These are the activations of a small neural network, seen along a few directions. Each row is one input.
In each table, some parts of the input vary, and every possible input appears once, in random order.
A made-up example of a description, with smaller parts first: one of 6 places along a line, together with either a single point or one of 9 places along a line or (one of 3 separate values, together with one of 5 places around a ring).
Shared parts are said once, and a part with two or three values counts as separate values.

Other details of the inputs vary at random and push rows far along two fixed directions, the same in every table; ignore that.

A family of inputs:
row 1: -25, -32, 7, 13, 33, -20, 32, 15, -5, 4, -10, -51, -51
row 2: -8, 25, 3, 26, -12, -9, -38, 3, -2, 23, 36, 9, 36
row 3: -12, 21, -11, 48, -32, -23, -34, -7, -6, 41, 25, 6, 21
row 4: -2, -16, 5, -26, 14, 15, 21, 3, 8, -21, -7, -11, -28
row 5: -1, 17, 1, 34, -14, -6, -27, -4, -2, 21, 38, 7, 41
row 6: -3, 14, -2, 37, -10, -18, -28, 12, 1, 9, 36, 11, 37
row 7: 34, 11, -15, -44, -30, 10, -8, -1, -5, -25, -39, 31, -16
row 8: -21, -18, 17, 3, 43, -1, 17, 8, 6, 1, 24, -51, -16
row 9: -20, -23, 16, 11, 51, -14, 30, 13, -4, -4, 9, -37, -8
row 10: -11, 11, 5, 10, -5, 2, -19, 8, 1, 6, 20, 17, 16
row 11: 1, -20, 7, -22, 14, 18, 27, -1, 2, -18, -10, -8, -26
row 12: 40, 3, -16, -35, -31, 13, 5, -8, -5, -27, -37, 28, -13
row 13: 34, 6, -16, -38, -23, 12, 3, -7, 3, -21, -50, 28, -4
row 14: -9, 6, 4, 15, 1, -1, -4, -5, -1, 6, 15, 19, 28
row 15: -14, 4, -8, 33, -24, -15, -14, -4, -3, 23, 7, 15, -3
row 16: -20, -24, 19, -9, 54, 5, 31, 4, 9, 2, -3, -54, -20
row 17: 1, 1, 0, -10, -3, 13, 2, -4, 9, -3, -14, 18, 11
row 18: 35, 14, -15, -45, -28, 18, 2, -26, -5, -16, -40, 26, -5
Each input here is: one of 3 separate values, together with either a single point or one of 5 places along a line.
Change only the choice among 3 separate values in row 12. List by row number the other rows that result. -> row 5, row 11
Which other rows agree with row 12 in the choice among 3 separate values? List them by row number. -> row 1, row 6, row 7, row 9, row 13

A family of inputs:
row 19: -31, 7, 17, 19, 28, 2, -7, 2, 9, 41, 23, -24, 32
row 20: 29, 12, -3, -42, -13, 21, 1, -7, 19, -38, -21, 19, 11
row 21: -12, 12, -9, 44, -38, -19, -35, 21, 2, 26, 7, 28, 24
row 22: -37, -1, 6, 38, 23, -32, 12, -4, -18, 28, 27, -9, 12
row 23: 46, 17, -26, -26, -55, -13, -30, -10, -12, -6, -27, -15, -37
row 24: -35, -2, 13, 42, 31, -30, -4, 2, -8, 32, 8, -11, 14
row 25: 16, 15, -11, -39, -18, 26, 5, -35, 17, -6, -37, 8, 4
row 26: -34, -11, -2, 55, 8, -23, 0, 19, 15, 15, 24, -18, 1
row 27: 12, 22, -2, -23, -16, 7, -19, -1, -9, -21, 20, 33, 26
row 28: 18, 8, -14, 8, -18, -8, -7, 6, 9, -23, -16, 34, 34
row 29: 16, 12, -7, -9, -20, 17, -12, -34, 12, 18, -1, 18, 29
row 30: -1, -23, 2, -27, 31, -10, 38, 16, -17, -36, -11, -5, -30
row 31: -9, 36, 3, 18, -9, -1, -41, -16, -2, 36, 18, 24, 41
row 32: 33, 5, 4, -41, -16, 32, 3, -9, -4, -34, -7, 25, 7
row 33: 39, 0, -3, -43, -11, 24, 2, -9, 15, -30, -11, 23, 11
row 34: 12, 9, -2, 29, 26, -34, -18, 27, -12, 8, 42, -56, 19
row 35: -24, -4, 13, -2, 22, 5, -8, 14, 3, 6, 17, -22, -37
row 36: -27, -2, 13, -14, 28, 5, 15, -17, -8, 11, 16, -25, -9
row 37: 3, -30, 6, 14, 35, -7, 28, 16, 5, -15, 6, -12, 5
row 38: 12, -27, 10, -12, 27, 10, 45, 10, -14, -35, -15, -9, -22
row 39: -13, -24, 8, 2, 14, 11, 6, 1, 18, 5, 26, -28, -23
row 40: 28, -6, -20, -16, -21, 10, 19, -30, 1, 1, -47, 24, -3
row 41: 3, 11, -12, 6, -24, -3, -9, -8, -3, 21, -37, 26, 26
row 42: -12, -18, 7, -33, 14, 23, 13, 17, 11, -4, -14, -29, -47
row 43: -27, -17, 3, 13, 9, -24, 20, 14, -12, 1, 16, -12, -43
row 44: -9, -22, -5, -13, 25, 2, 43, -14, 9, -8, -47, -26, -24
row 45: -26, -17, 10, 18, 17, -23, 4, 21, -2, 5, -3, -13, -42
row 46: 16, 11, -6, 2, -10, -14, -22, 14, -9, -16, -15, 44, 20
row 47: 38, 35, -22, -3, -37, -20, -29, -24, -16, 22, -15, -18, 13
row 48: 3, 13, -4, 34, -13, -17, -29, 28, -1, 5, 8, 35, 58
row 49: 4, -7, 17, -42, 44, 16, 14, 16, 1, -28, -10, -15, -26
row 50: -10, -31, 0, 25, 12, -9, 22, 10, 9, 6, 7, -18, -29
row 51: 5, 27, 6, 12, -9, 3, -36, 21, 8, 8, 29, 28, 60
row 52: -11, -16, 1, -25, 12, 21, 19, 0, 22, -18, -9, -34, -46
row 53: -16, 25, -6, 20, -38, -4, -42, -2, -7, 15, 49, 25, 15
row 54: -28, -8, 17, 34, 4, 8, -13, 5, -1, 16, 56, -21, 1
row 55: -15, -9, 20, -3, 26, 21, 19, -21, -5, 12, 13, -29, -2
row 56: 24, 3, -10, -13, -26, 15, 22, -31, -17, -5, -42, 27, -9
row 57: 22, -4, -12, -6, -44, 12, 11, -9, -11, -15, -25, 29, -34
Describe the family of inputs behind these rows. -> one of 3 separate values, together with either a single point or (one of 2 separate values, together with one of 6 places around a ring)
Changing only the choice among 3 separate values turns row 56 into row 38. The same change can be made to row 31. Which row results? -> row 49
Which other rows agree with row 42 in the choice among 3 separate values? List them by row number. -> row 21, row 23, row 26, row 35, row 39, row 43, row 45, row 50, row 52, row 53, row 54, row 57
Change only the choice among 2 separate values in row 37. List by row number the other rows that result. -> row 33
